A small network was shown many inputs. Here are its activations along a few directions, one row for each input.
In each table, some parts of the input vary, and every possible input appears once, in random order.
Descriptions start from the smaller parts, as in this example, which fits no table here: ring(8) and (point or line(11) or (values(3) and line(4))).
Shared parts are said once, and a part with two or three values counts as separate values.

Other details of the inputs vary at random and push rows far along three fixed directions, the same in every table; ignore that.

Table:
x1: [-22 197 38 210 -250 358 231 -29 -202 -37 259 -249]
x2: [88 -45 260 -125 235 -267 171 411 66 -17 115 362]
x3: [143 -81 -521 -166 -21 -304 -445 -36 205 135 -150 181]
x4: [-106 -149 136 115 -173 185 -189 -266 -237 325 -491 -642]
x5: [-42 99 -717 111 -448 52 -57 -219 -227 260 94 112]
x6: [56 16 315 -20 141 -23 -243 -91 145 -120 -369 -344]
x7: [134 -76 640 -307 494 -282 -68 270 158 -131 -381 -55]
x8: [43 14 -151 -60 -80 81 52 53 -39 -108 185 15]
x9: [6 52 -369 60 -140 -4 -157 -202 -202 209 -142 57]
x10: [-100 79 683 -93 343 31 101 -16 -31 -250 -282 -146]
x11: [-8 0 250 -145 322 -195 156 190 6 -93 94 463]
x12: [7 -26 -8 87 77 -197 208 371 146 -102 501 648]
x13: [-87 208 91 300 -353 203 277 100 -222 101 112 -228]
x14: [82 -71 -490 -242 31 -263 -324 -140 -15 172 -224 255]
x15: [-20 113 35 97 -257 188 -272 -317 12 -71 -402 -709]
x16: [-140 179 747 66 6 226 184 4 103 -406 -102 -567]
x17: [-14 18 -50 176 -80 -22 -41 44 66 -44 71 81]
x18: [-2 166 27 208 -253 363 244 -25 -211 -41 269 -258]
x19: [169 -102 573 -381 588 -150 -121 167 174 -277 -232 -24]
x20: [-12 -303 288 -175 351 -32 100 145 -4 22 209 326]
x21: [178 -111 -460 -106 -22 -317 -326 81 -29 306 -228 219]
x22: [-223 193 36 203 -298 251 261 -135 -234 -86 87 -149]
x23: [-67 65 280 117 167 97 286 85 104 -157 273 117]
x24: [-93 185 -307 302 -532 406 372 -17 -256 -38 526 -124]
x25: [-31 34 -119 28 -7 54 54 -89 119 -41 123 -3]
x26: [-269 -87 -171 258 -290 288 -14 -373 -364 334 -99 -171]
x27: [58 -27 -96 -124 63 -79 282 343 51 -150 567 513]
x28: [27 -87 138 -160 315 -149 124 135 267 -182 187 294]
x29: [-116 216 408 84 -11 245 19 -244 -187 -61 -343 -497]
x30: [64 41 304 -203 42 -81 -102 42 49 -33 -417 -419]
x31: [99 -101 -844 18 -269 -224 -363 -79 99 210 43 298]
x32: [79 -42 -63 -25 120 -63 288 361 -16 -100 584 596]
x33: [82 -88 -160 -196 43 -316 -77 232 75 63 -60 277]
x34: [-29 91 -404 -50 -186 -28 -160 -197 -128 160 -132 16]
x35: [169 -141 177 -243 481 -180 -330 -138 267 -42 -422 -109]
x36: [17 -102 134 -147 321 -150 122 127 263 -195 176 302]
x37: [-77 116 328 0 -54 -38 357 335 11 -129 213 76]
x38: [174 -170 -203 -310 284 -207 -532 -293 270 39 -553 -209]
x39: [201 -143 -501 -95 142 -191 -351 -157 160 223 -116 183]
x40: [3 75 -37 143 -78 -24 -43 53 73 -10 89 62]
x41: [-172 247 124 286 -369 405 630 183 -179 -219 708 -10]
x42: [62 -48 -429 137 -74 45 -187 -238 32 159 -49 -23]
x43: [-203 -176 432 178 48 354 10 -370 -50 69 -247 -520]
x44: [-97 -270 -268 177 -168 23 -261 -235 -29 308 -101 -7]
x45: [-10 44 -74 10 -197 -67 129 175 -56 47 56 9]
Each input here is: values(5) and (point or (values(2) and line(4))).
- The inputs of x6 and x7 match in every part but the values(5) part. If x40 is changed in the same way as x6 into x7, which row does it become? => x13
- Which other rows does x27 become when the values(5) part takes its other values? List them by row number. => x5, x16, x28, x30
- Which other rows does x21 become when the values(2) part takes its other values? List them by row number. => x33
- List by row number the other rows that have the values(5) part in common with x18. => x1, x8, x19, x20, x24, x27, x32, x41
